Each row below holds a small network's activations on one input, seen along a few directions.
In each table, some parts of the input vary, and every possible input appears once, in random order.
A made-up example of a description, with smaller parts first: one of 4 places along a line, together with either a single point or one of 9 places around a ring or (one of 2 separate values, together with one of 8 places around a ring).
Shared parts are said once, and a part with two or three values counts as separate values.
In the rows, 100 means zero.

Other details of the inputs vary at random and push rows far along two fixed directions, the same in every table; ignore that.

Table:
R1: 110  91  93  135  129  56  112  101  144  24  102  60  113  96
R2: 104  94  112  122  94  103  110  84  83  114  98  109  92  113
R3: 77  109  101  33  93  112  85  108  92  134  83  141  92  90
R4: 112  108  114  123  113  114  73  81  90  114  106  124  115  126
R5: 110  110  129  107  104  101  107  84  91  98  106  116  79  126
R6: 117  136  140  139  121  94  88  66  76  111  120  104  92  127
R7: 90  98  87  84  94  95  100  87  83  129  91  111  96  91
R8: 113  102  119  166  95  90  143  92  97  74  97  69  85  115
R9: 105  89  94  127  126  46  126  106  135  32  91  60  97  108
R10: 64  44  33  30  88  78  132  138  172  51  79  80  105  38
R11: 65  93  64  5  95  101  93  101  111  114  90  136  93  64
R12: 112  133  151  134  114  105  86  87  82  111  108  109  94  127
R13: 111  99  120  105  91  116  86  86  81  112  105  99  117  116
R14: 109  105  103  104  96  119  83  118  64  117  134  95  82  118
R15: 104  111  99  115  89  110  110  93  76  146  93  100  92  108
R16: 125  117  152  108  104  95  103  86  78  90  106  92  83  152
R17: 92  95  103  97  94  110  90  104  99  113  90  109  114  79
R18: 122  104  137  124  92  100  103  85  66  113  98  89  96  142
R19: 115  110  130  170  98  80  141  109  96  72  84  55  85  110
R20: 115  126  131  157  93  114  102  90  69  126  96  93  104  106
R21: 81  94  57  65  84  110  105  98  108  106  91  106  116  45
R22: 80  95  45  57  94  117  77  134  94  148  128  124  86  74
R23: 83  91  71  78  78  131  104  96  104  113  96  121  116  62
R24: 95  65  88  107  88  70  160  128  150  4  86  30  99  82
R25: 89  94  100  82  89  102  100  109  89  125  78  113  99  89
R26: 114  76  110  115  115  58  127  120  144  6  89  46  104  126
R27: 105  93  110  118  117  57  138  114  150  32  104  57  79  111
R28: 93  96  81  101  93  126  86  115  85  116  128  116  79  87
R29: 105  117  102  123  92  97  115  84  70  126  92  93  90  101
R30: 105  121  87  118  103  103  79  104  59  141  135  112  77  103
R31: 128  123  124  144  123  101  70  82  84  131  108  107  111  143
R32: 72  95  66  19  97  128  53  113  104  143  78  156  131  69
R33: 101  110  109  88  107  99  79  105  82  131  78  125  103  118
R34: 85  81  76  129  105  68  126  154  150  21  117  47  77  66
R35: 120  128  138  137  118  100  89  80  93  114  121  100  94  135
R36: 102  102  101  89  104  110  82  89  83  129  91  135  102  123
R37: 105  86  117  131  117  80  131  101  153  10  116  69  94  96
R38: 80  84  72  57  82  135  80  89  97  136  99  144  119  68
R39: 65  81  42  12  82  120  76  96  107  136  90  141  125  36
R40: 111  109  114  110  82  125  97  88  75  116  102  94  115  108
R41: 68  58  64  3  94  96  113  130  175  16  96  87  117  49
R42: 100  105  83  100  86  121  98  95  95  135  99  105  111  81
R43: 95  90  87  44  98  118  66  102  106  103  93  121  132  102
R44: 122  113  123  151  106  103  90  80  82  132  112  95  105  123
R45: 126  120  122  135  121  88  86  89  77  134  98  105  94  152
Each input here is: one of 5 separate values, together with either a single point or (one of 2 separate values, together with one of 4 places along a line).
Q: Changing only the choice among 5 separate values turns R45 into R33. The same change can be made to R44. Which row results?
A: R17
Q: Change only the choice among 5 separate values in R19. List by row number the other rows that result.
A: R8, R15, R24, R29
Q: List by row number the other rows that have the choice among 5 separate values in common with R36.
A: R2, R4, R5, R8, R23, R28, R37, R38
Q: Change only the choice among 2 separate values in R21. List by row number the other rows that result.
A: R29
Q: Change only the choice among 5 separate values in R16. List by row number the other rows that result.
A: R3, R5, R11, R27
